arr =
[[313 235 396  62 128 528]
 [629 516 680 581 297 265]
 [394 321 366 833 521 583]
 [355 788 320 444 438 710]
 [420 345 191 578 412 552]
 [422 615 446 917 527 649]
 [430 591 313 661 607 724]
 [524 885 733 875 469 577]
 [586 508 679 393 441 399]
 [630 230 499 465 420 341]]
Rows and columns are counted from 1.
(1, 1) = 313
(4, 3) = 320
(3, 1) = 394
(10, 2) = 230
(10, 1) = 630
(8, 4) = 875
(3, 2) = 321
(5, 2) = 345
(5, 3) = 191
(5, 6) = 552
(7, 1) = 430
(8, 1) = 524
(7, 3) = 313
(6, 5) = 527
(10, 4) = 465
(9, 1) = 586
(9, 4) = 393
(3, 3) = 366
(4, 2) = 788
(3, 4) = 833
(9, 3) = 679
(2, 2) = 516
(9, 2) = 508

X =
[[-10  -1  12   8]
 [ -2   2  20  21]
 [ -6  -5 -44  -8]
 [ -1  -6 -16 -12]
 [ -3  -1 -14   2]
 [ 15  -4 -23  18]
 [ 17 -14 -19  15]
 [ -5  -7 -23  -3]
 [  6 -17 -25  10]]
Indices start at 1.
row 1 col 1 => -10
row 7 col 1 => 17
row 4 col 1 => -1
row 5 col 4 => 2
row 6 col 1 => 15
row 7 col 3 => -19
row 6 col 4 => 18
row 1 col 3 => 12
row 1 col 4 => 8
row 7 col 4 => 15
row 6 col 3 => -23
row 8 col 4 => -3
row 3 col 3 => -44
row 5 col 2 => -1
row 8 col 2 => -7
row 9 col 4 => 10
row 8 col 1 => -5
row 9 col 2 => -17
row 3 col 1 => -6

data =
[[  2 -11   5   3  -3  -5  -2   1  19]
 [  5  31  11 -18 -20   0  17  21  19]
 [  0  -1  -3  -8  -1   3  13   1  -8]
 [-18  -2  18 -18   7   9   9  -7   2]
 [  1   2  -7   5  -4  11  -6   5  -2]
 [ 12 -17   1   4   8  -6   5   8  10]
 [ -1  -1  -3  -8   0   3  13   3  -8]
 [  5  11   3   4  -4  -3   7   1   9]
 [ -4   0   4  -1  -9   0   2   0  17]
 [ 20 -19  -4  10   8 -10   5  11  12]
 [ -1 -24  22  -4 -15 -12  -4  51  12]
 [  2   3  -9   0  -3   9 -10   1  -1]
 [ -5   1   0   3  -8   3   3  -1   4]]
Indices start at 1.
(1, 1) => 2
(5, 8) => 5
(8, 6) => -3
(9, 8) => 0
(12, 5) => -3
(5, 9) => -2
(1, 4) => 3
(10, 7) => 5
(4, 2) => -2
(12, 2) => 3
(10, 8) => 11
(2, 6) => 0
(3, 4) => -8
(10, 3) => -4
(13, 4) => 3
(10, 6) => -10
(7, 7) => 13
(9, 1) => -4
(12, 3) => -9
(11, 8) => 51
(2, 1) => 5
(6, 7) => 5
(6, 4) => 4
(6, 1) => 12
(6, 6) => -6
(2, 7) => 17
(1, 6) => -5
(6, 2) => -17
(1, 3) => 5
(11, 7) => -4
(8, 3) => 3
(12, 7) => -10
(12, 1) => 2
(4, 8) => -7
(8, 4) => 4
(1, 2) => -11

m =
-0.05  -0.54  -0.32   0.38   0.28   0.77  -0.86  -1.28  -1.38
-0.01  -1.00  -1.30   0.25  -0.67  -0.56  -0.12  -0.68  -0.48
 0.14  -0.60  -0.66  -1.13  -0.55   1.24  -1.79  -0.91   2.09
Rows and columns are counted from 1.
(1, 1) = -0.05
(1, 9) = -1.38
(1, 2) = -0.54
(2, 7) = -0.12
(1, 3) = -0.32
(3, 1) = 0.14
(2, 5) = -0.67
(3, 6) = 1.24
(2, 8) = -0.68
(2, 6) = -0.56
(3, 3) = -0.66
(3, 5) = -0.55
(2, 3) = -1.30
(3, 8) = -0.91

A =
[[193 260 242 705 155 205 474]
 [196 283 322 493 250 214 484]
 [198 142 220 464 117 190 513]
 [203 203 207 198 207 203 210]
 [193 222 195 772  89 197 461]]
Indices start at 1.
(1, 1): 193
(4, 5): 207
(1, 7): 474
(4, 7): 210
(2, 1): 196
(2, 4): 493
(4, 4): 198
(4, 2): 203
(5, 5): 89
(3, 5): 117
(5, 6): 197
(1, 3): 242
(2, 5): 250

B =
[[ 0.22  0.09 -0.16 -0.14 -0.15 -0.06]
 [ 0.12  0.05 -0.08 -0.05 -0.07 -0.01]
 [ 0.11  0.04 -0.06 -0.03 -0.07 -0.01]
 [ 0.18  0.08 -0.12 -0.10 -0.09 -0.03]]
Rows and columns are counted from 1.
row 1 col 1: 0.22
row 3 col 3: -0.06
row 2 col 2: 0.05
row 4 col 6: -0.03
row 4 col 1: 0.18
row 2 col 6: -0.01
row 1 col 3: -0.16
row 3 col 2: 0.04
row 3 col 5: -0.07
row 3 col 6: -0.01
row 2 col 3: -0.08
row 1 col 6: -0.06
row 1 col 2: 0.09

x =
[[  5   1  18  11  -5   7 -11 -10   8   1   2  -9  27   8  -1]
 [-13  -6  -9 -18   6  -7   5   4  -8   2  -6   4 -28 -18  16]
 [ -9   1 -17 -17  11 -15   8   4 -10  22  -5 -15  -2 -19  12]
 [  5   3  -7  12   3   3  13   4  13 -14   6   8  19  20 -22]
 [ -5  17 -16  -3  17   6  23   1 -15  10  -8   4   5 -23   9]
 [-19   4 -11   6  -4 -14  18  12   3 -10  11   2 -20   8 -12]
 [  1 -21  13 -10 -11  -5 -28  -9  12  -3  -2  -7  -8   9   8]
 [-11 -19   3 -15 -11 -20 -20   0  10   0   3 -13 -21   7   5]
 [ -8   8 -21   3   8  -7  28  14   1  -8   5  10  -6   4 -16]
 [  0   3 -24 -15  16 -11  12   7  -7  20  -4 -12  12 -15   3]
 [ -3   0  19  15  -9  14  -3  -9  10 -20   2  13   1  10  -2]]
Indices start at 1.
(1, 1) -> 5
(7, 10) -> -3
(1, 11) -> 2
(11, 10) -> -20
(2, 12) -> 4
(8, 11) -> 3
(7, 15) -> 8
(9, 12) -> 10
(11, 2) -> 0
(4, 8) -> 4
(5, 15) -> 9
(3, 14) -> -19
(9, 15) -> -16
(3, 7) -> 8
(5, 8) -> 1
(9, 2) -> 8
(5, 12) -> 4
(8, 10) -> 0
(11, 15) -> -2
(8, 15) -> 5
(11, 7) -> -3
(3, 8) -> 4
(6, 7) -> 18
(11, 8) -> -9
(6, 9) -> 3
(3, 4) -> -17
(2, 2) -> -6
(6, 14) -> 8
(4, 12) -> 8
(4, 9) -> 13
(6, 8) -> 12
(7, 11) -> -2
(11, 1) -> -3
(4, 7) -> 13
(4, 10) -> -14
